These are the activations of a small neural network, seen along a few directions. Each row is one input.
Each table varies a few parts of the input and shows all the possible inputs, shuffled.
A made-up example of a description, with smaller parts first: one of 3 separate values, together with either a single point or one of 9 places along a line or (one of 5 places around a ring, together with one of 6 places along a line).
Shared parts are said once, and a part with two or three values counts as separate values.

Other details of the inputs shift rows strongly along two fixed directions, in all tables alike. That doesn't count.

A family of inputs:
row 1: -16, 38, 18, -5, 8, 26, -25, 16, -58, -38, -5, 49
row 2: -16, 27, 10, -12, 30, 21, -20, 35, -50, -38, 16, 54
row 3: -3, -6, -52, 6, -22, 18, -5, 51, -51, -33, -40, 3
row 4: 8, 4, -33, -6, -27, 15, -8, 31, -58, -25, -11, 3
row 5: -10, 5, 9, 10, 6, 2, -2, -1, 28, 6, -15, -10
row 6: 10, -17, 15, 14, 0, -34, 11, -31, 68, 50, 4, -43
row 7: 43, 12, 6, -25, -9, 4, -22, -49, -56, -13, 54, 3
row 8: 1, 31, 27, -4, 16, -1, -27, 3, -35, -22, 24, 32
row 9: 24, -25, -20, -13, -20, -7, -4, -6, -6, 7, -1, -35
row 10: 18, -20, 9, 10, 0, -25, 27, -29, 67, 59, 6, -28
row 11: -7, -8, -7, 0, 3, -2, 14, 4, 22, 20, -6, 14
row 12: -5, 38, 17, -9, 12, 19, -12, 23, -55, -24, 27, 55
row 13: -19, -31, -18, 6, 3, -9, 28, 10, 57, 32, -20, -12
row 14: 11, 24, 54, -29, 13, 5, -29, -41, -26, -6, 39, 20
row 15: -22, -26, -13, 5, 7, -5, 25, 18, 38, 6, -20, 5
row 16: -50, 9, -37, 5, 20, 30, 0, 76, -32, -41, -38, 54
row 17: -18, 23, 26, -4, 20, 17, -21, 17, -29, -49, 2, 33
row 18: 19, 16, 61, -24, 13, -4, -23, -50, 6, 6, 50, -1
row 19: -3, 18, 17, 6, 5, 5, -8, -4, 7, -2, -6, 6
row 20: 9, -43, -39, 1, -23, -11, 13, 10, 23, 15, -27, -55
row 21: -20, -22, -76, 21, -8, 12, 15, 39, -4, -22, -50, -27
row 22: 10, -24, -21, -12, -13, 0, -5, 17, -27, -28, -8, -16
row 23: -26, 24, 25, -12, 20, 22, -23, 21, -50, -58, -3, 46
row 24: 24, 5, 56, -27, 22, -12, -10, -38, -5, 0, 63, 20
row 25: -16, -22, -4, 27, 4, -25, 19, 10, 57, 13, -25, -28
row 26: -2, -28, -50, 7, -8, 1, 13, 5, 7, -7, -18, -38
row 27: -37, 4, -36, 44, -14, 11, 27, 46, 39, 9, -69, -14
row 28: 6, 0, 5, 10, 3, -7, 13, -3, 20, 27, 4, 5
row 29: 16, -1, -7, -22, 5, 9, -18, -13, -56, -49, 32, 6
row 30: -10, -20, -22, 17, -9, -8, 31, 6, 49, 41, -26, -4
row 31: -23, 4, 10, -1, 10, 9, -5, 9, 1, -13, -17, 6
row 32: 31, 3, 40, 4, -14, -35, 7, -57, 45, 58, 39, -29
row 33: 29, -21, -20, -10, -24, -8, -1, -8, -8, 9, -4, -31
row 34: -16, -11, -78, 29, -24, 14, 24, 39, -11, -13, -49, -23
row 35: 33, 2, 45, 1, -11, -20, 3, -67, 51, 52, 26, -29
row 36: 10, 13, -27, -12, 0, 19, -19, 5, -67, -44, 13, 14
row 37: 22, 29, 56, -22, -7, 0, -15, -54, -18, 15, 44, 14
row 38: -9, 4, 7, 7, -1, 1, 4, -7, 18, 11, -24, -4
row 39: 24, 18, 42, -30, -2, -3, -5, -42, -15, 24, 61, 32
row 40: 26, -19, 39, -14, 10, -27, 12, -52, 55, 52, 45, -26
row 41: -3, 7, 3, 22, -1, -13, 2, 5, 17, 14, -9, -2
row 42: -45, -15, -38, 39, 8, -7, 17, 58, 41, -2, -60, -18
Each input here is: one of 6 places along a line, together with either one of 2 separate values or one of 5 places along a line.
Q: Changing only the place on the line of 6 turns row 6 into row 41. The same change can be made to row 9. Which row results?
A: row 3
Q: Changing only the place on the line of 6 turns row 34 into row 36. The same change can be made to row 37. Which row results?
A: row 38
Q: List by row number the other rows that have the place on the line of 6 in common with row 17.
A: row 15, row 22, row 23, row 24, row 25, row 29
Q: Change only the place on the line of 6 in row 35. List by row number the other rows that result.
A: row 5, row 17, row 18, row 19, row 27
Q: Change only the choice among 2 separate values in row 7. List by row number the other rows that result.
A: row 3

A family of inputs:
row 43: -27, 13, -10, 2, 24, 19, -20, 46, -41, -54, -18, 30
row 44: 8, 5, 11, -2, 3, -11, -5, -6, -10, -1, 24, 8
row 45: 35, -11, -10, -20, -26, -3, -14, -12, -36, -4, 12, -26
row 46: 1, -12, 7, 1, 7, -7, 5, -4, 19, 0, 3, -11
row 47: 4, 12, 13, 1, -11, 3, 2, -13, -4, 14, 1, 11
row 48: 1, -15, -17, 28, -16, -17, 28, -2, 53, 40, -28, -27
row 49: -5, -27, -11, -8, 3, -6, 19, -2, 37, 23, -5, -11
row 50: 14, 17, 15, -6, 1, 2, -7, -12, -12, 13, 26, 18
row 51: 7, 13, 16, 5, -4, -2, -2, -10, 3, 5, 6, -1
row 52: -38, 10, -32, 30, -7, 18, 8, 44, 7, -11, -69, 0
row 53: -1, -14, -8, 19, -5, -18, 17, -1, 41, 21, -11, -33
row 54: 1, 7, 10, 3, 7, -8, -12, -6, 0, -5, 10, -9
row 55: -26, 32, -9, 13, 10, 23, -22, 44, -44, -44, -26, 32
row 56: 10, 0, 13, -18, 15, 0, -7, -8, -13, -1, 33, 18
row 57: -7, -22, -81, 17, -21, 16, 18, 30, -19, -24, -45, -27
row 58: -5, -9, 15, -14, 11, 1, -9, -12, 7, -9, 5, -4
row 59: 3, -28, -8, 8, 1, -19, 22, -6, 43, 24, -8, -22
row 60: 8, 9, 6, -7, 7, -5, -6, -2, -12, 5, 28, 11
row 61: 9, 20, 18, -11, -4, 8, -4, -17, -14, 17, 18, 20
row 62: 0, -8, 20, -17, 8, 1, -4, -14, 3, -9, 16, 2
row 63: 4, 17, 23, -3, -9, 6, -3, -20, -4, 7, 5, 5
row 64: 5, -7, 20, -23, 8, -2, -4, -16, -7, -6, 25, 15
Q: Describe the family of inputs behind these rows.
A: either one of 2 separate values or (one of 4 places along a line, together with one of 5 places along a line)
Q: Which of the alternatives is row 57?
A: one of 2 separate values
Q: Change only the place on the line of 4 in row 53. List by row number the other rows that result.
A: row 44, row 54, row 60

A family of inputs:
row 65: -7, -34, -54, 35, -28, -11, 48, 9, 76, 53, -63, -58
row 66: 26, -7, 14, -19, -1, -7, 2, -31, -5, 15, 42, 1
row 67: 22, -11, 24, -15, 3, -12, -11, -32, -3, 1, 37, -12
row 68: -21, 12, -31, 9, -1, 17, -14, 36, -36, -29, -34, 16
row 69: -3, 30, 45, -7, 9, -5, -18, 3, -16, 2, 31, 35
row 70: 9, -16, 36, -2, 2, -25, 22, -72, 84, 55, 22, -37
row 71: 4, 20, 40, 3, 19, -8, -4, -37, 17, 13, 36, 7
row 72: -29, -18, -53, 19, 3, 8, 17, 53, 7, -8, -48, -8
row 73: 0, 5, -3, -15, 12, 3, -20, 5, -35, -22, 15, 18
row 74: -50, 12, -7, 8, 10, 22, 3, 66, -12, -25, -46, 41
row 75: -2, -33, -39, 29, -24, -14, 37, -5, 71, 55, -50, -61
row 76: 18, 3, 8, -22, 5, 1, -7, -13, -23, -3, 35, 12
row 77: 19, 13, 12, -13, -8, 8, -6, -22, -30, 2, 25, 12
row 78: -9, 15, 3, 31, 14, -11, 5, 25, 25, 13, -14, 11
row 79: 22, 23, 28, -23, -2, 10, -31, -23, -40, -18, 36, 11
row 80: -34, -3, -42, 12, 9, 17, -1, 67, -26, -47, -41, 12
row 81: 21, 22, 31, -22, -1, 7, -29, -23, -43, -20, 34, 10
row 82: -38, -15, -16, 14, 11, 16, 19, 40, 35, -5, -63, 15
row 83: 18, 17, 11, -15, -12, 6, -10, -20, -36, -6, 28, 23
row 84: -26, 5, -32, 20, -5, 14, 1, 48, -26, -42, -51, 4
row 85: 24, -19, 12, -12, -3, -16, 0, -32, 29, 23, 27, -32
row 86: 14, 7, 7, -21, 2, 2, -10, -9, -38, -15, 39, 31
row 87: -8, 10, -6, 6, -3, 15, -15, 19, -35, -33, -14, 8
row 88: 30, -38, 13, 0, -10, -40, 21, -51, 62, 43, 16, -58
Q: Describe the family of inputs behind these rows.
A: either one of 6 places around a ring or (one of 2 separate values, together with one of 9 places along a line)
Q: A walk changes only the place on the ring of 6. It starts at row 74 and steps to row 69. List the rest of the walk in order.
A: row 78, row 71, row 70, row 82
Q: A walk changes only the place on the line of 9. It starts at row 83 and steps to row 77. List the rest of the walk in order.
A: row 65, row 75, row 68, row 79, row 81, row 87, row 84

A family of inputs:
row 89: 34, -32, -1, -23, 4, -18, -4, -30, 4, 9, 29, -18
row 90: 20, 19, 3, -21, -7, 18, -24, -11, -80, -38, 28, 19
row 91: -20, -7, -29, 27, 1, -1, 23, 22, 33, 14, -34, -8
row 92: 18, -1, 26, -6, -5, -15, 4, -26, 16, 26, 25, -2
row 93: 1, -4, 18, -7, 1, -8, 0, -22, 22, 19, 5, -7
row 94: -31, 13, -24, 18, 11, 13, 0, 40, -14, -24, -27, 24
row 95: 26, 0, 32, -10, -5, -15, 5, -34, 16, 31, 35, -1
row 96: -7, -8, 3, 1, -1, -5, 9, -7, 27, 21, -9, -6
row 97: 21, -1, 34, -10, -4, -20, -2, -36, 15, 26, 33, -5
row 98: -22, -14, -16, 17, 1, 4, 14, 22, 36, 4, -45, -18
row 99: -20, -8, -22, 28, 4, 0, 15, 21, 36, 1, -40, -20
row 100: -7, 1, -7, -29, 14, 17, -18, 20, -60, -56, 33, 24
row 101: 6, 1, 15, 4, 6, -9, 0, -22, 22, 13, 10, -12
row 102: 27, 24, 14, -32, -12, 19, -31, -25, -83, -47, 41, 31
row 103: -10, 15, -42, 2, -9, 27, -23, 53, -63, -39, -21, 13
row 104: -25, 7, -11, 15, 6, 11, -3, 47, -14, -33, -32, 13
row 105: -19, -13, -18, 24, -5, -6, 17, 28, 32, 5, -40, -17
row 106: 13, -1, 25, -13, 0, -6, 2, -31, 19, 28, 21, 0
row 107: -11, -10, -6, 16, -5, -12, 11, 11, 27, 12, -22, -12
row 108: 36, -4, -2, -14, -20, -11, -5, -35, -9, 20, 22, -32
row 109: -25, 14, -25, 18, 10, 17, 8, 41, -12, -17, -24, 26
row 110: -5, -8, 8, 1, 1, -3, 5, -8, 28, 14, -11, -13
row 111: 5, 18, 26, -20, 9, 13, -11, -8, -26, -5, 27, 33
row 112: -6, -2, 0, 12, 3, -10, 6, -10, 27, 15, -5, -12
Q: Describe the family of inputs behind these rows.
A: either one of 2 separate values or one of 4 places along a line or (one of 3 separate values, together with one of 6 places along a line)
Q: Change only the choice among 3 separate values in row 91. List by row number the other rows that result.
A: row 92, row 106
Q: A walk changes only the place on the line of 4. It starts at row 102 and steps to row 90. List the rest of the walk in order.
A: row 108, row 103

A family of inputs:
row 113: 35, 32, 26, -19, -4, 0, -38, -35, -56, -8, 31, 6
row 114: 28, -2, 24, -10, -14, -14, -9, -79, 27, 36, 32, -44
row 115: 30, 11, -9, -2, -19, -5, 3, -22, -30, 16, 13, 9
row 116: 35, -33, -9, 7, -34, -27, 34, -33, 43, 70, 16, -47
row 117: -61, -5, -21, 34, -3, 13, 22, 61, 51, 15, -97, -4
row 118: -32, 24, 19, -3, 7, 27, -9, 33, -4, -5, -32, 40
row 119: 15, 9, 35, -31, 2, -7, -31, 0, -50, -45, 42, 14
row 120: -36, 50, 10, 14, 44, 21, -29, 56, -44, -48, 7, 68
row 121: 28, -4, 29, 0, -22, -16, -3, -72, 25, 16, 25, -40
row 122: 21, 8, 43, 9, 18, -31, 10, -47, 59, 51, 50, -1
row 123: 26, -11, 50, -36, 18, -10, -30, -37, -30, -37, 48, 11
row 124: -53, -5, -50, 60, 16, -7, 45, 69, 54, 16, -59, 14
row 125: 21, -11, 27, -19, 7, -13, 2, -71, 34, 27, 37, -46
row 126: -1, 21, 48, 20, 22, -23, -7, -15, 24, -1, 24, 8
row 127: 4, 14, -6, -4, -6, 17, -14, -20, -15, -6, 9, -1
row 128: 44, -11, 30, -13, -20, -25, -9, -52, 16, 49, 40, -51
row 129: -37, 29, 34, 5, 4, 22, -11, 39, -21, -36, -38, 44
row 130: -42, 35, 4, 27, 38, 6, -17, 49, -12, -29, -13, 36
row 131: -21, -24, -49, 45, -29, -3, 25, 60, 22, -6, -72, -43
row 132: -34, -55, -68, 20, 5, 0, 39, 54, 33, -2, -62, -4
row 133: 1, -17, -33, 16, -24, -4, 31, -26, 33, 34, -12, -23
row 134: -16, -7, 14, 9, -11, 0, 28, 1, 62, 48, -34, 2
row 135: 24, 12, 30, -46, 9, 1, -37, -8, -52, -23, 61, 22
row 136: 40, -16, 6, 20, -34, -34, 14, -52, 47, 43, -13, -64
row 137: -15, -7, -72, 42, -20, 7, 18, 49, 16, 9, -83, -27
row 138: -6, -2, -3, -19, 5, -3, -20, 24, -27, -23, 8, -1
row 139: -20, 6, -26, -5, 13, 24, 15, 16, -33, -32, 1, 27
row 140: 4, -36, -29, -2, -15, -22, 31, 10, 32, 30, -2, -21
row 141: 14, -5, 23, -41, 28, 11, -35, -9, -43, -35, 40, 31
row 142: -23, -15, -15, -12, 27, 13, -22, 37, -33, -48, -19, 18
row 143: 17, -29, -7, -2, -5, -12, 36, -53, 66, 43, 13, -48
row 144: 14, 19, 26, -33, 20, 18, -21, -36, -34, -23, 50, 12
row 145: 49, 28, 22, -23, -12, -1, -23, -44, -49, 4, 47, 18
row 146: 14, -29, 12, 7, -8, -21, 27, -55, 66, 23, 2, -64
row 147: -12, -14, -19, -18, 23, 17, -10, 35, -36, -46, -3, 39
row 148: -30, 22, 19, -5, 3, 22, 7, 27, -17, -1, -17, 59
row 149: -19, -20, -63, 35, -21, 8, 20, 63, 18, 11, -64, -33
row 150: 14, 7, -11, -4, -14, 10, -5, 20, -37, -6, 12, 10
row 151: -17, 36, -21, -5, 2, 40, -22, 24, -75, -57, 3, 52
row 152: -3, -4, -18, -18, 1, 4, -6, 37, -31, -26, 10, 21
Q: Describe the family of inputs behind these rows.
A: one of 5 places along a line, together with either one of 2 separate values or one of 6 places around a ring
Q: Changing only the place on the line of 5 turns row 152 into row 138. The same change can be made to row 145. Which row results?
A: row 113
Q: Changing only the place on the line of 5 turns row 118 into row 129. The same change can be made to row 137. Which row results?
A: row 136
Q: Change only the choice among 2 separate values in row 117. List by row number the other rows that result.
A: row 130
Q: A walk changes only the place on the line of 5. It starts at row 121 and steps to row 114. List the rest of the walk in order.
A: row 127, row 151, row 133
Q: A walk changes only the place on the ring of 6. It starts at row 116 and steps to row 140. List the rest of the walk in order.
A: row 132, row 139, row 133, row 115
